Each row below holds a small network's activations on one input, seen along a few directions.
Each table varies a few parts of the input and shows all the possible inputs, shuffled.
Descriptions start from the smaller parts, as in this example, which fits no table here: one of 3 separate values, together with either a single point or one of 11 places around a ring or (one of 6 places along a line, together with one of 8 places around a ring).
Shared parts are said once, and a part with two or three values counts as separate values.

Other details of the inputs vary at random and push rows far along two fixed directions, the same in every table; ignore that.

Rows:
x1: [-33.3  21.4  25.3 -15.9 -34.4   1.9   1.9  -7.1 -30.0   8.8   3.0  11.0]
x2: [ -1.2  -9.4   4.6   4.5   1.7 -15.1  -1.9  -5.8  -2.9  -7.7  -5.3   2.5]
x3: [-47.9  20.5  39.6   0.3 -37.1  -3.5 -18.6   4.6 -42.7  -5.9  35.3   2.6]
x4: [ 11.3 -12.0   8.0   9.9  14.0   1.0   7.0  13.4  -8.1   6.9  -0.3   7.2]
x5: [ -3.2  -4.0  22.7  -0.8 -23.1  -8.5  29.6 -12.7 -33.7  25.6 -45.6  37.3]
x6: [-45.8  33.3  25.0  -3.9 -36.5   4.4  -6.5  22.2 -37.7   1.8  42.4   3.1]
x7: [ 35.1 -26.8 -45.2   5.2  23.3   2.1 -31.7  -9.9  50.1 -30.6  -4.4 -37.2]
x8: [ 43.0 -20.0 -54.0  -8.0  11.8   1.1  13.5 -22.2  39.1  -2.2 -42.6  -1.9]
x9: [ 28.4 -24.7 -22.7  25.2  40.2  -1.3 -26.1  17.1  30.7 -22.6  27.0 -42.1]
x10: [-26.3  21.7  23.5 -14.1  -8.9  -3.5  25.6  10.6 -30.9  15.4   8.1  26.3]
x11: [-11.1   0.1  16.9   0.2 -19.3  -1.9  22.1  10.9 -45.9  18.0  -2.8  17.4]
x12: [ 17.3  -1.9 -27.8   0.0  38.4  10.3 -26.6  -9.4  57.3 -23.2  23.5 -35.5]
x13: [ 26.2  -8.8 -28.0 -13.4   6.9  -2.9  23.7 -18.3  28.1   9.7 -46.0  26.8]
x14: [-39.5  33.3  23.0  16.4   5.4  15.1 -51.9  31.9   8.1 -25.0  94.2 -53.0]
x15: [-32.8  19.6  22.1 -17.3 -27.8 -13.9   8.3  -5.5 -20.6   6.9  -3.9  21.8]
x16: [ 21.3 -10.4 -44.8 -15.7 -11.3 -10.0  20.2 -18.6  20.1   1.0 -44.2  19.7]
x17: [-34.2  19.4  46.2  21.9  10.6  19.4 -63.6  13.8   4.0 -26.6  83.5 -46.6]
x18: [  7.1  -2.3 -10.2 -16.4 -24.6  -8.3  55.3  -1.1 -35.4  28.8 -51.7  46.1]
x19: [ 19.0 -22.9 -10.0   5.6   5.4  -2.9   2.0 -13.2  -1.9  -5.0 -20.9  -4.0]
x20: [ 17.4   3.5 -19.6  -2.1  -1.3   8.0   5.1 -14.3  26.1   9.8 -26.3   1.6]
x21: [-35.8  22.9  33.6 -20.5 -14.7  -4.9   6.3  -7.2 -22.2   7.3   8.1  18.6]
x22: [ 39.4 -17.7 -30.9  24.9  54.4  21.8 -40.3  16.4  60.3 -28.8  36.0 -53.9]
x23: [-47.8  24.2  55.3  -3.5 -11.5  -2.8 -10.7   1.6 -36.9  -1.1  40.5   5.1]
x24: [  0.9   7.9   6.7  -5.8 -23.1  -0.7  43.5   4.6 -30.0  34.3 -41.9  39.8]
x25: [-22.5  14.4  38.3   9.9 -22.6   4.9  12.1  17.0 -44.9  25.1   8.4  14.2]
x26: [ 16.8 -10.4  -7.2  -6.6  11.0   0.2   0.8 -11.6  20.2  -0.8 -24.4   7.6]
x27: [ 36.3 -15.4 -54.2  10.6  43.0   5.3 -37.9  -7.4  80.5 -34.3  17.5 -52.4]
x28: [-22.1  12.2  31.8  13.2  19.1   7.8 -25.1  22.1 -12.6  -9.9  65.0 -27.9]
x29: [ 39.7 -24.7 -26.2  -6.1   4.1  -5.3  27.1 -22.2  18.2  16.2 -74.2  21.4]
x30: [ 44.8 -42.9 -41.6   2.3   6.8 -17.6  36.6   0.4  -6.4   8.2 -57.6  24.5]
Each input here is: one of 5 places around a ring, together with one of 6 places around a ring.
The inputs of x22 and x13 match in every part but the place on the ring of 5. If x6 is changed in the same way as x22 into x13, which row does it become?
> x16
Which other rows does x14 become when the place on the ring of 5 takes its other values? List them by row number.
> x2, x9, x15, x27
Which other rows does x23 become when the place on the ring of 6 takes its other values? List them by row number.
> x2, x3, x5, x17, x19
Which other rows does x1 become when the place on the ring of 6 takes its other values? List them by row number.
> x7, x15, x21, x26, x29

Rows:
x31: [ 19.5 -18.1 -12.5  -4.0  24.8  -0.9  16.5   2.6  -2.5  -1.5  -7.5   1.1]
x32: [-2.9 17.6  1.7 -6.6 -8.0 11.3 16.9 -1.4 -2.9 15.5 -6.5  6.2]
x33: [-26.9  17.6  13.0  -5.7 -34.5 -16.3   8.1   9.3 -24.8   8.0   0.0  21.4]
x34: [ 43.2 -31.9 -13.8  11.1  41.8   0.6   0.4  -6.0  29.8  -2.3 -29.2  -3.3]
x35: [ 20.0 -10.2 -27.7   2.2  -5.1   6.1   0.7  -7.1  12.4   1.2 -25.3 -11.4]
x36: [-22.6   2.5  38.4   5.4 -24.1  -6.3   3.0  -3.1 -36.1   9.6  -6.8  20.7]
x37: [  0.2  -7.4 -11.1  11.2  21.2   8.4 -51.0   3.2  22.7 -37.6  55.1 -62.0]
x38: [ 12.4  -4.0 -27.0  -6.2   3.6  -9.6   3.6  -1.8  27.3  -5.1 -15.2  11.3]
x39: [-21.3  12.9   3.0  -2.9  12.7  13.2 -45.1   0.2  17.5 -31.5  64.1 -43.5]
x40: [-29.0  25.1  17.3  -8.2 -16.9 -10.4  20.5  10.8 -16.4  16.3   6.4  27.7]
x41: [ 20.5 -17.0 -21.0  13.7   1.8 -11.0   5.2  12.4   5.0  -3.8 -15.0   4.8]
x42: [  6.0   5.8   4.7  -0.8  -4.4  13.7  16.2   8.3 -11.7  21.1  -5.8   8.2]
x43: [-26.0  20.6  39.1  -8.0 -10.3  -5.5  10.2  -9.3 -21.1  16.4  -3.3  24.3]
x44: [-39.2  28.2  27.5  -0.6   8.4  12.6 -30.2   9.9  -6.8 -15.8  75.0 -35.1]
x45: [ 23.1 -28.1 -20.9   4.0  10.8  -6.4   7.3  -3.2  -7.0 -10.3 -13.5  -4.5]
x46: [ 19.7 -11.2 -15.7   6.5  19.2  -5.2  14.0  17.5  13.7   3.8 -10.9   8.8]
x47: [ 12.7  -9.9  -3.4  -5.9   9.4  -3.6  -6.2 -22.3  24.8  -6.4 -22.3   5.9]
x48: [ -5.3  15.3  -6.3 -13.2 -18.8  11.3   7.3  -8.4   2.5   7.6 -12.6   9.4]
x49: [-17.7  12.2  16.7   3.2 -35.2   7.2   9.6   5.7 -38.8  20.9  -1.6  13.3]
x50: [ 13.4 -19.9  -2.0   4.7   3.3  -9.3  -6.8 -17.3  12.4  -5.9 -25.0  -3.3]
What is each input in this table made of?
> one of 4 separate values, together with one of 5 places around a ring
The inputs of x38 and x41 match in every part but the place on the ring of 5. If x39 is changed in the same way as x38 into x41, which row does it become?
> x45
Which other rows does x31 become when the choice among 4 separate values takes its other values? List them by row number.
> x34, x42, x46
Which other rows does x32 become when the place on the ring of 5 takes its other values? List them by row number.
> x35, x42, x48, x49
